These are the activations of a small neural network, seen along a few directions. Each row is one input.
In each table, some parts of the input vary, and every possible input appears once, in random order.
A made-up example of a description, with smaller parts first: values(2) and (point or ring(9) or (ring(5) and line(6))).
Shared parts are said once, and a part with two or three values counts as separate values.

Other details of the inputs vary at random and push rows far along two fixed directions, the same in every table; ignore that.

Table:
r1: -172	-275	132	366	55	313	176	-231	-244	-124	54	-320	37
r2: -231	-445	-136	36	398	283	-66	-14	-371	-165	-145	9	-143
r3: 654	407	34	-670	205	-432	98	440	-29	-1	56	258	-243
r4: 465	358	-3	-294	353	-310	234	70	197	489	-33	12	-62
r5: -100	181	-215	-21	-463	-181	-435	198	493	469	-64	411	245
r6: -349	-502	-17	306	-108	511	-281	2	-63	-62	-96	-108	78
r7: 445	67	495	-71	-149	36	255	279	3	91	96	621	218
r8: 114	-57	532	-42	321	163	591	-109	-450	-445	209	-236	12
r9: 74	-91	527	148	194	86	683	-312	-542	-475	180	129	139
r10: -449	17	-190	287	-267	-17	-211	-280	145	37	48	-214	40
r11: -403	-417	34	228	-109	352	-225	-38	-7	-247	-18	37	147
r12: -402	-141	-380	335	-298	-30	6	-565	-168	-281	-43	-131	41
r13: -140	-441	47	173	223	382	-6	90	-267	-126	-155	-5	-98
r14: 83	-247	571	-31	127	247	485	46	-504	-577	154	426	148
r15: -71	-368	-144	92	240	226	-135	75	-189	160	-176	98	-141
r16: 600	613	255	-502	-88	-452	286	151	180	-1	189	-128	-42
r17: 488	425	342	-554	184	-300	106	556	82	96	47	248	-126
r18: -78	198	-146	-181	-299	-102	-541	356	530	412	-52	7	123
r19: -350	-142	6	59	-213	106	-245	94	21	-215	68	105	13
r20: 12	27	-246	-107	13	-26	-496	290	538	563	-269	30	144
r21: -276	-265	48	536	-152	224	-24	-351	-43	-29	48	-169	110
r22: 95	83	128	-178	530	-20	571	-161	-647	-383	135	-78	-395
r23: -384	21	-241	194	-142	81	-214	-193	106	88	4	-385	17
r24: -148	14	-462	22	-524	-190	-459	37	378	161	-89	233	188
r25: 173	-24	225	-342	4	3	137	248	-275	-568	176	-38	-95
r26: -397	-92	-298	265	-277	-42	-128	-448	-12	-335	21	-329	-68
r27: 232	171	-352	70	108	-201	-124	-23	381	814	-176	-45	-58
r28: 74	-177	193	209	365	197	439	-139	-359	-145	4	-201	-123
r29: -145	-79	-471	19	249	40	112	-440	-369	-320	-48	-295	-381
r30: 581	224	621	-254	-166	-107	167	478	242	150	149	451	142
r31: 614	421	156	-613	111	-384	89	503	102	-78	56	165	-144
r32: -297	217	-365	277	-431	-223	-309	-270	420	493	-89	46	222
r33: 14	279	-53	126	-267	-231	-274	-77	640	539	-26	-93	284
r34: 660	634	106	-509	140	-479	350	129	138	44	73	-76	-191
r35: -231	-167	-299	-49	215	80	-279	83	-212	-24	-106	50	-226
r36: -330	-310	-98	105	-89	308	-408	80	184	54	-135	-130	164
r37: -241	-159	-185	5	-293	-15	-270	28	38	-362	66	4	-23
r38: 144	-52	350	-56	543	116	643	-120	-474	-375	73	-186	-130
r39: 165	217	-79	338	-381	-175	-155	-131	507	701	-70	217	344
r40: -492	-123	-424	277	137	165	-143	-329	-101	-22	-117	-389	-165
Each input here is: values(2) and line(4) and line(5).
Changing only the line(4) part turns r28 into r38. The same change can be made to r39. Which row results? -> r9
Changing only the line(4) part turns r37 into r30. The same change can be made to r16. Which row results? -> r1
Which other rows does r33 become when the line(4) part takes its other values? List them by row number. -> r10, r21, r26
Start at r22 and move only the line(5) part, one step at a time. The first step leads to r40. Which rows follow, in order? -> r23, r10, r32
Which other rows does r24 become when the values(2) part takes its other values? List them by row number. -> r12

Table:
r41: -299	-147	-163	287	-41	124	-85	-256	0	44	-39	-125	29
r42: -267	-196	-290	133	75	169	-194	-97	-54	16	-110	-127	-106
r43: -43	50	-56	135	-46	-38	-62	-90	170	259	-28	-85	73
r44: -251	-109	-158	157	-100	102	-114	-184	-23	-113	-18	-169	19
r45: 109	-112	218	-49	293	105	350	-23	-388	-344	57	-69	-133
r46: -217	-80	-106	206	-52	58	-19	-220	-47	-21	-16	-51	40
r47: -48	-1	-227	46	-12	-16	-182	-40	179	191	-101	-69	-12
r48: -236	-194	-205	231	21	154	-121	-205	-16	47	-79	-195	17
r49: 51	-200	414	118	-42	200	275	50	-322	-354	142	205	56
r50: 228	-27	422	-115	-33	51	224	200	-116	-171	103	243	90
r51: 375	385	91	-362	-43	-315	-55	304	281	262	49	92	-41
r52: -114	-10	-228	103	-95	-16	-173	-128	134	153	-75	-43	59
r53: 726	413	775	-641	200	-270	446	636	-48	-61	211	479	35
r54: 250	342	-133	-129	-159	-278	-215	116	533	580	-67	56	121
r55: 138	134	45	-105	-47	-119	84	23	35	1	55	39	29
r56: 51	-207	403	-80	121	182	268	138	-344	-440	98	183	11
r57: 96	-106	212	-106	334	138	337	48	-437	-334	57	-48	-184
r58: -172	-136	-202	87	-16	57	-99	-108	-54	-123	-39	-92	-52
r59: -338	-95	-157	249	-149	99	-115	-229	17	-65	-19	-167	48
r60: -275	-155	-248	148	-73	97	-203	-156	3	-117	-52	-187	-35
r61: 54	-92	175	-122	266	70	307	24	-454	-385	65	41	-193
r62: -250	-179	-254	77	25	94	-171	-73	-108	-90	-53	-89	-111
r63: 325	390	-167	-228	-149	-363	-246	207	539	556	-99	120	80
r64: 108	333	-161	-39	-279	-284	-236	65	520	508	-43	57	159
What is each input in this table made of? -> line(4) and (point or line(5))
Changing only the line(4) part turns r47 into r41. The same change can be made to r58. Which row results? -> r64

Table:
r65: -587	-601	273	434	81	488	131	-252	-300	-378	-73	48	180
r66: -102	192	-360	214	-196	-159	-250	3	490	622	-160	20	57
r67: 131	-195	-1	-122	345	-29	220	34	-301	-285	-82	-12	-126
r68: 721	382	679	-452	-2	-495	669	125	-267	-499	455	579	28
r69: -459	-556	70	249	-65	489	-103	7	-418	-526	110	-303	-239
r70: 208	-75	749	-229	185	179	384	327	-355	-148	128	271	138
r71: 37	-69	162	17	249	41	209	71	-355	-77	91	36	-165
r72: -489	-475	-137	284	243	294	61	-182	-560	-345	46	-247	-138
r73: 473	697	28	-271	-155	-532	-18	382	685	719	-45	206	131
r74: 320	202	124	33	-405	-253	-230	148	464	160	67	-192	122
r75: 33	-12	-243	-11	-196	169	-515	266	580	550	-275	203	420
r76: -230	-320	-601	269	46	79	-487	-183	160	267	-341	-113	-60
r77: 165	144	518	-204	13	-221	461	82	-381	-505	195	517	-120
r78: 848	601	797	-395	307	-264	864	326	-240	-40	285	408	-204
r79: -391	-175	142	178	327	265	422	-263	-618	-716	69	-170	-143
r80: 382	101	13	-312	-164	28	-150	455	326	35	15	55	-53
r81: 225	465	-37	-66	-484	-358	-546	413	939	700	-102	4	112
r82: 159	123	302	-306	-109	-122	195	279	-364	-251	165	412	-95
r83: -511	207	-481	181	-115	20	-521	-191	466	262	-182	-275	83
r84: -177	-438	-9	-54	491	234	316	-193	-607	-749	-27	-164	-230
r85: -469	-209	-46	205	47	295	164	-563	-494	-614	0	-465	5
r86: -552	-344	-687	587	-269	249	-327	-559	146	236	-185	-297	58
r87: -217	-389	-7	-153	485	245	253	-207	-526	-753	9	-229	-259
r88: 147	-303	54	70	369	176	154	-168	-471	-272	-93	-2	-268
r89: -384	-255	-149	262	-10	201	161	-486	-385	-421	-4	-381	30
r90: -603	-466	-483	642	-364	265	-713	-425	594	442	-162	-140	533
r91: 737	667	223	-389	-1	-474	-81	462	454	888	81	273	-41
r92: -267	-70	-752	51	-454	71	-687	58	295	238	-239	183	147
r93: 849	730	66	-307	-297	-477	72	168	709	961	64	174	65
r94: 689	458	770	-707	452	-351	723	430	-367	-239	382	167	-159
r95: -46	108	-429	181	-315	-166	-211	-188	407	480	-129	-198	212
r96: -638	-125	-549	122	-42	112	-622	-177	295	261	-60	-367	-22
Changing only one part turns r76 into r71. The same change can be made to r84. Which row results? -> r94
What is each input in this table made of? -> line(4) and (values(3) or line(5))
Which other rows does r75 become when the line(4) part takes its other values? List them by row number. -> r65, r70, r90
Start at r67 and move only the line(4) part, one step at a time. The first step leads to r72. Which rows follow, in order? -> r73, r95
